Each row below holds a small network's activations on one input, seen along a few directions.
Each table varies a few parts of the input and shows all the possible inputs, shuffled.
A made-up example of a description, with smaller parts first: one of 8 places around a ring, together with either a single point or (one of 2 separate values, together with one of 4 places along a line) or one of 9 places along a line.
Shared parts are said once, and a part with two or three values counts as separate values.
In the rows, zero is written as 128.

Other details of the inputs shift rows strongly along two fixed directions, in all tables alike. That doesn't count.

Rows:
x1: [117 117 127 118 143 111 161 137 127 104 149 111 122]
x2: [128  91  31 115 107 120 161 110 159 103  94 151 105]
x3: [110 139 144 148 128 111 107 135  98 137 125 135 164]
x4: [117 138 140 162 126 119 118 143 111 151 130 138 156]
x5: [106 129 152 150 118 112 106 136 103 139 129 141 154]
x6: [108 134 154 145 111 124 108 132  98 145 121 128 152]
x7: [112 125 132 121 142 138 157 118 132 112 139 101 110]
x8: [119 106  60 125  76 128 106 126 120 137  58 164 145]
x9: [113 137 150 142 117 124 114 146  97 148 117 125 158]
x10: [141 140 155 130 126 128  94 129  99 147 122 128 153]
x11: [145 101  74 124  79 148  89 124 142 143  59 175 118]
x12: [142 131 134 116 158 135 142 131 152 123 146 111  99]
x13: [105 144 143 156 135 134 111 144 120 157 120 134 148]
x14: [120 141 145 112 115 133 163 116 156 106 158 122 119]
x15: [145  89  51 101 109 141 134 112 182 112  93 153  76]
x16: [142 136 156 154 123 123  95 130 118 150 142 143 138]
x17: [151 128 124 121 151 121 143 116 138 113 157 114 111]
x18: [116 133 122 119 151 137 158 117 127 110 134  96 120]
x19: [148 127 137 109 150 142 147 130 137 117 137 104 104]
x20: [106 128 130 129 152 131 154 118 146 119 147 109 106]
x21: [148 120 136 100 141 128 148 130 126 113 143 106 109]
x22: [135 150 152 145 144 135  89 129 124 155 125 133 141]
x23: [140 137 153 136 132 117  90 134 103 138 133 140 153]
x24: [146 116 134 106 146 117 144 136 131 106 153 118 110]
x25: [141 146 155 138 135 142  93 128 110 149 115 126 147]
x26: [124 152 135 109 124 132 165 116 151 103 151 117 128]
x27: [120 104  61 132  80 145 111 139 134 144  54 166 136]
x28: [126 144 139 109 119 134 170 131 155 109 154 119 126]
x29: [136 130 160 138 122 118  89 136 108 140 137 145 143]
x30: [152 124 131 122 148 122 149 130 141 117 159 116 106]
x31: [143 117 142 102 136 128 142 117 127 110 148 108 103]
x32: [109 136 120 126 161 130 155 117 140 118 141 105 115]
x33: [111 135 146 165 121 118 112 129 113 148 134 140 150]
Description of these inputs: one of 3 separate values, together with either a single point or (one of 2 separate values, together with one of 5 places around a ring).
Question: The inputs of x30 and x16 match in every part but the choice among 3 separate values. If x19 is changed in the same way as x30 into x16, which row does it become?
Answer: x11
Question: Which other rows does x1 become when the choice among 3 separate values takes its other values? List them by row number.
Answer: x3, x5
Question: Which other rows does x25 become when the place on the ring of 5 takes its other values? List them by row number.
Answer: x10, x17, x22, x23

Rows:
x34: [111 148 126 146 115 156  94 127 118 162  80 135 151]
x35: [ 51 205 252 204 190 112 131 145  57 166 190  71 209]
x36: [101 117 117 113 132 151 165 121 154 115 122 104  91]
x37: [137 116 124 108 107 121 160 119 163  99 162 138 101]
x38: [120 147 113 166 120 145  88 130 149 169  97 165 141]
x39: [158 148 124 129  85 136  90 140 131 151  97 170 162]
x40: [ 99 138 189 142 202  86 172 134  69 100 204  56 146]
x41: [126 113 131  91 101 132 166 125 147  96 144 123 105]
x42: [156  99 108  90 152 127 137 116 116 102 123 100  98]
x43: [159 115 109 149 121 118  62 136 118 159 100 172 137]
x44: [169 121 111 134 123 129  66 142 105 159  85 157 144]
x45: [147 142 123 143  85 125  86 133 144 150 114 185 154]
x46: [138  85 119  97 139 124 141 127 122 103 130 107  87]
x47: [149  89 112 114 145 113 137 121 137 107 149 122  84]
x48: [ 96 119  96 113 110  97 193 124 127  85 147 119 143]
x49: [137 139 100 114 156 155 159 119 165 121 122 106 101]
x50: [144 127 120  85 114 134 161 114 141  93 135 115 115]
x51: [104 137 129 168 107 142  96 131 140 166 104 159 136]
Question: What do these inputs look like to the network?
Answer: one of 3 separate values, together with either a single point or one of 5 places around a ring
Question: The inputs of x35 and x40 match in every part but the choice among 3 separate values. If x38 is changed in the same way as x35 into x40, which row does it become?
Answer: x43
Question: List by row number the other rows that have the choice among 3 separate values in common with x48.
Answer: x37, x39, x41, x45, x50
Question: Which other rows does x46 become when the choice among 3 separate values takes its other values? List them by row number.
Answer: x36, x41
